Each row below holds a small network's activations on one input, seen along a few directions.
Each table varies a few parts of the input and shows all the possible inputs, shuffled.
A made-up example of a description, with smaller parts first: values(3) and (point or ring(11) or (line(6) and ring(8))).
Shared parts are said once, and a part with two or three values counts as separate values.
In the rows, 128 means zero.

Other details of the inputs vary at random and push rows far along two fixed directions, the same in every table; ignore that.

Table:
x1: [134 205 196 131 161 151 124 153 123 175  89]
x2: [125 250 203 199 196 179 168 129  69 187  60]
x3: [123  80 103 215 125 118 168  78 107  84 132]
x4: [130 234 163  51 174 106  97 173 168 154 177]
x5: [149   6  68 128  66  80 105 119 166  60 140]
x6: [102 206 170 155 176 169 150 131  76 193  90]
x7: [121 111 113 186 144 142 180  67  97  91 170]
x8: [153  69  86  92  95 105 110 134 155  88 168]
x9: [146 117 142  97 113 109  94 159 165 128 121]
x10: [130 143 145 216 157 144 170 101  76 136 100]
x11: [182 163 147  30 117 135  76 215 144 175  95]
x12: [ 95 100  97 209 132 143 178  74  71 118 118]
x13: [124 142 148 200 158 136 159  99  99 127 118]
x14: [ 79 146 138 198 160 153 177  72  82 138 136]
x15: [ 83 166 132  67 150  80  93 139 184 135 192]
x16: [183 111 115  38  95 120  77 198 150 144 109]
x17: [124 162 123 203 161 161 189  83  74 115 136]
x18: [120 114 117  79 104 124  95 155 148 144 110]
x19: [111  88 102 149 120 128 137 113 102 131 121]
x20: [140 121 150  94 106 119  99 147 172 123 115]
x21: [141 193 150 166 173 164 166 124  74 156 116]
x22: [156 180 153  70 127 149 106 170 137 155 109]
x23: [ 84  66  81 188 116 122 164  62 113  84 158]
x24: [151  50 100 117  89  89 101 140 164  96 136]
x25: [159 233 193  52 147 172 103 192 130 193  82]
x26: [127 108 123 161 121 118 135 110 138 100 128]
x27: [152 220 164 127 165 173 142 156  89 175  88]
x28: [109 119 133  75 105 130 101 142 157 141 120]
x29: [131  15  91 117  76  78 106 102 188  57 176]
x30: [110  91 116 210 127 121 167  65 122  79 147]
x31: [ 81  67  88 186 115 124 165  57 116  84 161]
x32: [ 86 179 145 186 187  88 156  80 144 102 198]
x33: [167 127 132  30 100 121  76 185 171 138 135]
x34: [166 122 110  84 106 129 109 166 136 129 116]
x35: [136 107 118  39  87 118  70 189 163 157  95]
x36: [113  11  78  52  60  81  78 128 196  84 174]
x37: [149  61  68 165 104 122 155  96 105  77 147]
x38: [104 153 139 164 153 153 154 118  82 165 105]
x39: [118 160 153  69 128 136  93 171 137 177 104]
Description of these inputs: values(3) and (point or (values(2) and line(6))).
Changing only the values(3) part turns x23 into x26. The same change can be made to x15. Which row results?
> x32
Which other rows does x37 become when the values(2) part takes its other values? List them by row number.
> x16
Which other rows does x27 become when the values(3) part takes its other values? List them by row number.
> x2, x18
Which other rows does x24 become when the line(6) part takes its other values? List them by row number.
> x1, x9, x10, x13, x29

Table:
x40: [167 147 150  73 109 145  81 196 141 164  69]
x41: [ 78  83  93 213 137 118 179  39 110  71 178]
x42: [150 178 165  60 134 116  82 180 167 153 117]
x43: [120 129 104 211 163 134 188  67  82  95 166]
x44: [162  61  94  62  69 105  86 163 160 105 122]
x45: [171 160 163  62 118 153  94 192 137 172  73]
x46: [ 85  63  82 215 127 112 179  45 107  72 187]
x47: [116 231 179 217 204 160 187  99  63 161 119]
x48: [171 113 143  69  96 136  88 179 152 146  92]
x49: [ 99 228 163 199 194 184 192  91  49 177 114]
x50: [106  59  83 142 110 108 139  95 138  84 176]
x51: [161 171 156  56 130 121  88 190 156 160 119]
x52: [141  15  52 137  70  95 128 108 146  64 146]
x53: [ 82 148 160 125 137 144 118 138 113 189  74]
x54: [140  39  81  71  77  61  80 135 213  60 189]
x55: [ 97 221 180 137 173 156 140 132 114 174 109]
What do these inputs look like to the network?
> point or ring(5) or (values(2) and line(5))
A walk changes only the ring(5) part. It starts at x40 and steps to x52. List the rest of the walk in order.
> x44, x45, x48

Table:
x56: [158 117 120  58 107 110  91 166 173 120 147]
x57: [122  75 113 101  99  97 107 117 168  95 151]
x58: [127 178 172  98 138 154 102 166 124 186  81]
x59: [136 104 113 165 126 142 146 108 105 114 125]
x60: [106 126 127 161 145 122 144  93 120 116 137]
x61: [143 173 161 150 154 163 146 143  85 171  87]
x62: [136 127 120 164 144 128 152 101 110 108 137]
x63: [104 129 131 159 140 127 146  98 123 112 153]
x64: [171 143 150  36 106 118  75 189 171 143 110]
x65: [130 116 135  84 106 110  95 148 172 124 137]
x66: [108  51  80 135 104  85 125  94 166  73 182]
x67: [131 139 121 167 149 128 159 106 113 113 147]
x68: [131 167 145 192 160 151 175  98  92 123 132]
x69: [118 119 111 227 145 158 187  70  75 101 125]
x70: [144 178 148 134 150 134 129 146 110 149 115]
x71: [137 146 149  41 115 103  64 196 182 156 115]
x72: [123 207 176 105 155 135 107 164 125 183  97]
x73: [119 225 155 136 178 181 162 133  62 186 108]
x74: [114  80 100 114 109  98 118 108 166  94 175]
x75: [128  95 119  80  89 114  95 155 161 134 106]
x76: [136  26  69 158  87 105 143  95 128  70 150]
x77: [131  86 124  80  96 113  88 158 157 141 116]
x78: [ 97  76  79  97 103 112 122 109 138 110 169]
x79: [146 235 184 122 177 157 127 174 105 185  89]
x80: [162  99 114  68  85 118  93 172 156 128 102]
x81: [ 99 140 143 187 149 149 167 100  83 146 103]
x82: [ 94  90 104 205 127 137 165  69 104  98 136]
x83: [133 134 124 162 140 136 153 107 111 106 151]
What do these inputs look like to the network?
> values(2) and (point or ring(5) or ring(8))
Changing only the values(2) part turns x78 into x73. The same change can be made to x60. Which row results?
> x62
Which other rows does x56 become when the values(2) part takes its other values? List them by row number.
> x74
Which other rows does x79 become when the values(2) part takes its other values? List them by row number.
> x71

Table:
x84: [119 155 168  44 110 131  64 186 177 176  91]
x85: [135  74  84 100  90 136 130 109 136  92 157]
x86: [134 233 158 136 179 184 158 151  59 197  96]
x87: [147  91 117 130 100 139 127 126 135 104 116]
x88: [ 99 113 140 216 141 158 185  71  77 130 108]
x89: [157  74 113 132  95 108 122 114 161  74 139]
x90: [135  80 100 112 114  73  98 134 177  90 171]
x91: [122 151 141 140 149 147 157 100 121 119 158]
x92: [158 177 151  28 132 117  75 200 156 167 133]
x93: [ 85 152 113 187 163 130 173  86  85 131 140]
x94: [ 96  77  95 122 103 115 131  91 148  90 159]
x95: [168  72  93 118 100  84 106 141 163  86 142]
x96: [153  94 100 135 112 118 123 141 121 113 121]
x97: [ 92 175 148 175 170 136 142 120  97 167 107]
x98: [142 209 201  71 141 135  90 182 166 170 103]
x99: [107 119 126 203 151 137 166  95  69 142 108]
Changing only one part turns x93 into x92. The same change can be made to x94. Which row results?
> x91
What do these inputs look like to the network?
> values(2) and ring(8)
Which other rows does x86 become when the values(2) part takes its other values? List them by row number.
> x85

Table:
x100: [177 193 169 104 147 156 111 191 109 180  72]
x101: [132 197 156 171 185 136 160 126  83 158 130]
x102: [156 100 108  88 111  86  92 156 170 107 148]
x103: [121 112 134  89 103  94  92 134 194 100 144]
x104: [103 124 129  91 129 103  95 149 150 151 140]
x105: [170 169 150 114 132 144 117 175 119 156  75]
x106: [145  13  77 115  70 116 119 109 147  74 156]
x107: [102 205 123  62 153 134 112 158 128 167 145]
x108: [148 184 149 206 177 169 184 112  50 151 100]
x109: [120  78 115  91  96  81  90 128 202  86 170]
x110: [104  61  93  83 102  76  91 137 167 118 170]
x111: [125  39  80  97  70 101  90 145 157 112 113]
x112: [121 187 176  87 153 132 109 149 148 159 134]
x113: [127 168 137 195 166 121 159 108 104 123 127]
x114: [171 129 129 117 127 134 118 163 115 139 110]
x115: [101  89  45 148 115 136 164  85  88  97 165]
x116: [101 162 109  66 125 150 122 131 132 141 154]
x117: [106 199 175  90 158 131  96 171 134 196  97]
x118: [146 152 139 125 139 105 110 155 147 131 123]
x119: [126 180 162 101 128 157 103 176 111 192  41]
x120: [157  73 112  81  79 134 103 147 149 115 112]
x121: [ 77  45  87 175 111 120 161  50 121  80 176]
x122: [103  91 103 175 128 140 154  98  82 133 118]
x123: [154 206 169 183 169 166 157 147  76 168  71]
x124: [121 184 176  83 154 129 112 151 144 164 138]
x125: [165 151 149 117 127 129 121 145 150 117 119]
x126: [154  44  94  83  70 124 106 135 150  98 134]
x127: [ 83 178 168 165 153 164 155 102 102 161  96]
x128: [157 168 151  86 127 105  85 181 165 142 102]
x129: [166 115 132 111 125 118 123 137 142 110 158]
x130: [122 206 163 221 186 139 171 106  88 138 109]
x131: [109 186 182  69 142 159 107 164 123 199  95]
x132: [129 169 102 145 142 182 180 100  73 125 141]
x133: [165  67 101 108 103 100 122 121 156  78 177]
x134: [148  87 118 102 101 143 127 134 119 128 122]
x135: [106 190 186  88 135 157 102 164 140 189  78]
x136: [124 211 194  83 162 139 102 166 146 178 124]
x137: [139 136 134 218 163 146 189  72  89  94 162]
x138: [102 129 127 191 133 148 153 107  85 143  81]
x139: [ 86 173 168 157 159 167 153 106  93 168 115]
x140: [127 151 143  98 127 152 109 164 106 182  69]
x141: [165  55  87 135  84 100 113 135 152  78 122]
x142: [126  29  80 184 100 131 171  67 100  75 165]
x143: [147  81 120 113  80 136 113 136 148 108  99]
x144: [133 114 119 231 142 131 189  57 109  63 149]
x145: [147 125 142 113 101 153 119 142 132 132  78]
x146: [126 203 157 201 194 144 174 107  73 148 129]
x147: [102 129 122 185 136 149 157 106  80 147  85]
x148: [139 140 132 218 164 147 194  68  84  94 158]
x149: [148 122 141 114 105 153 119 147 130 138  88]
x150: [129 104 123 186 125 161 169  89  88 114 118]
x151: [153 183 159 102 159 119 110 172 125 166 126]
x152: [171 182 172 105 144 144 116 162 139 146 114]
x153: [109 124 130  68 117 101  83 160 167 152 126]
x154: [175  46  83  93  87  96 102 155 147  98 148]
x155: [177 164 105  35 117 129 104 169 163 108 170]
x156: [ 99 177 160 105 140 121 102 153 146 167  93]
x157: [139  88  92 222 145 134 193  74  66  92 150]
x158: [149  70  85 193 121 121 165  90 100  80 139]
x159: [ 66 106 109 229 147 110 171  55 110  97 148]
x160: [152 137 130 105 137 102 103 159 146 131 145]
x161: [119  83 114  91  97  83  96 124 197  85 166]
x162: [ 98 204 182 180 171 142 152 103 123 142 120]
x163: [ 95 109 106 217 146 154 185  71  53 132 115]
x164: [116 125 139 106 129 108 113 120 166 113 159]
x165: [124 135  91  40 113 105 101 140 181  98 202]
x166: [101  64  94  94  93  73  85 136 186 107 151]
x167: [144  45  76 132 102  69 111 116 169  64 183]
x168: [108  79 122  68  95 116  95 140 160 134 145]
x169: [133 114 119 238 148 132 192  58 104  71 159]
x170: [ 84 145 131 160 158 122 145 102 106 146 142]
x171: [103 122 126  83 130 102 100 147 144 154 141]
x172: [126 108 121 189 120 158 171  88  94 110 106]
x173: [ 95 115 119 116 122  98 108 129 155 130 130]
x174: [166 134  73  89 118 132 132 147 119 105 156]
x175: [122  86 106 116 104 128 111 140 122 140 104]
x176: [ 95 104 104 208 146 150 185  75  52 135 120]
x177: [168 134 131 126 117 130 117 157 128 127  84]
x178: [124 111 122 104 118 136 113 154 105 167 101]
x179: [122 133 149  83 132 108 104 144 161 136 162]
x180: [ 94  68 100 189 129  96 157  54 145  62 201]
x181: [171 135 142 100 122 125 113 148 153 114 134]
x182: [160 189 109  30 133 113  90 192 158 137 156]
x183: [109 188 186  81 140 160 102 163 134 192  87]
x184: [ 83 178 170 168 149 163 153 100 106 156  89]
x185: [103 130 147  95 119 141 112 130 142 149 114]
x186: [162 121 137 127 114 117 117 134 161  95 130]
x187: [ 94  28  89 119  70  96 107  96 180  74 149]
What do these inputs look like to the network?
> ring(8) and (point or (values(2) and line(5)))
Changing only the ring(8) part turns x145 into x119. The same change can be made to x120. Which row results?
> x140
Which other rows does x137 become when the ring(8) part takes its other values? List them by row number.
> x104, x106, x114, x122, x136, x139, x160
Which other rows agree with x118 in the ring(8) part? List them by row number.
> x101, x102, x113, x128, x130, x146, x151, x160, x167, x182
Which other rows does x156 become when the values(2) part takes its other values? List them by row number.
> x159
